These are the activations of a small neural network, seen along a few directions. Each row is one input.
Each table varies a few parts of the input and shows all the possible inputs, shuffled.
A made-up example of a description, with smaller parts first: ring(5) and (point or line(9) or (values(3) and line(6))).
Shared parts are said once, and a part with two or three values counts as separate values.
In the rows, zero is written as 128.

Other details of the inputs shift rows strongly along three fixed directions, in all tables alike. That doesn't count.

A family of inputs:
x1: [124 115 133 143 105 156 117 133 154 154 136 157  98]
x2: [127 196 204 177 108 222 218 157  75 108  57 109 141]
x3: [111 136 112 106 136 112 123 154 128 130 117 115 151]
x4: [126 104 140 142 145 107 141  91 121  97 133 122 123]
x5: [147 110 132 133 131 119 134  83 104 111 137 113 115]
x6: [134 127 136  95 134 123 113 159 118 142 123 122 143]
x7: [130 112 127 110 126 113 125 158 128 142 114 111 151]
x8: [121 122 131 107 125 112 115 159 125 140 119 107 149]
x9: [147 102 138 131 128 128 128  88 109 105 143 109 121]
x10: [124 128 128 153 122 145 120 128 160 147 128 172 102]
x11: [142 133 124 106 124 122 105 151 119 141 121 110 151]
x12: [107 131 126 155  97 134 128 132 166 148 149 149 112]
x13: [ 97 138 122 149  99 136 119 130 165 142 144 147 107]
x14: [127 111 129 124 159 131 137  96 112  94 144 126 110]
x15: [128 142 118 154  97 144 118 124 161 149 151 152 114]
x16: [143 131 121 106 146 111 129 153 119 143 108 138 140]
x17: [120 136 130 143 106 146 126 132 160 149 153 164 106]
x18: [136 150 114 104 128 117 116 147 127 133 129 118 157]
x19: [126 106 135 140 139 103 143  91 110 103 131 119 113]
x20: [135 118 118 135 150 130 129  87 113  93 141 114 119]
x21: [150 135 114 119 143 113 118 144 130 137 108 129 158]
x22: [131 146 105 105 135 123 113 146 123 131 119 118 153]
x23: [118 127 106 114 148 115 126 157 132 130 112 115 149]
x24: [125 123 144 115 140 122 136  93 112  96 158 125 115]
x25: [147 116 128 139 138 114 133  83 105 103 133 122 116]
x26: [123 140 116  94 145 124 121 154 122 132 122 130 145]
x27: [111 119 122 156 100 135 126 127 156 158 125 146  98]
Each input here is: values(3) and (line(4) or line(5)).
Question: The inputs of x24 and x13 match in every part but the values(3) part. If x17 is changed in the same way as x24 into x13, which row does it become?
Answer: x12
Question: Change only the line(5) part in x5. List by row number the other rows that result.
Answer: x9, x11, x21, x25
Question: Change only the line(4) part in x18. List by row number the other rows that result.
Answer: x15, x20, x22
Question: Change only the values(3) part in x19. List by row number the other rows that result.
Answer: x16, x25

A family of inputs:
x28: [102 132 151 166 128 163 144  90 183 110 192 205  73]
x29: [190 144 152 101 184 104 189 116  35  68  67  62 212]
x30: [ 72 189 176 171  98 203 203 168 105 116  76 113 125]
x31: [ 70 112 138 167 105 160 119 115 165 117 140 145  79]
x32: [125 162 124  54 166  56 152 217  81 133  77  71 231]
x33: [134  76 131 139 122  81 134  88 137 123 139 122 121]
x34: [111  68  76  93 149  55  77 139 173 139 170 119 138]
x35: [127 113 112 130  84 160  60 159 183 198 140 175  94]
x36: [138 139 120 160  65 154 101 139 180 192 137 166 116]
x37: [155 179 146  87 192  96 185 125  32  52  85  60 198]
x38: [ 94 160 109 128  78 169 100 153 171 178 152 162  90]
x39: [136 140 121 184 109 143 127  89 142 142 124 172  71]
x40: [125 126 137 117 122  99 119  63 109  91 190 113 104]
x41: [123  88  87  75 128  73  95 186 156 201 114 146 125]
x42: [104 171 176 171  93 209 164 219 136 166  35 128 144]
x43: [156  88  47  66 158  77  36 184 172 199 113 167 137]
x44: [150 111  90  60 115  96  75 177 145 203 138 146 129]
x45: [146 141 155  45 172 115 135 156  51  74 115  50 209]
x46: [117 108 131 138 167 141 125  49  99  53 150 117  95]
x47: [113  91 144 192 101 151 132 110 167 142 134 139  86]
x48: [168  89  38  86 157  72  46 183 182 204 125 158 153]
x49: [157  85 163 116 170 107 150  79 123  93 179 172 106]
x50: [133 116 102 140 151 102 128  50 126  78 159 125 119]
x51: [116 200 178 181  87 229 173 164 118 104 106  99 153]
x52: [159  84 164 147 128 137 132  54  97  83 175  98 108]
x53: [113 195 150 208 117 226 176 140 123  94  88 122 133]
x54: [108 195 171 183  80 177 182 211 129 179  44 136 147]
x55: [126 106 130 132 115 107 117  40 127  84 201 114 111]
x56: [177  88 141  67 158  46 118  72  64  98 169  87 143]
x57: [141  87 135 147 154 130 146  21  85  82 152 134  56]
x58: [114 165  95  87 123  91 129 245 153 177  73 110 225]
x59: [ 97 148 104 159 119 168 128  95 146 124 138 164  65]
Question: What is each input in this table made of?
Answer: values(2) and (point or (values(3) and ring(5)))
Question: Change only the values(2) part in x56. List by row number the other rows that result.
Answer: x40
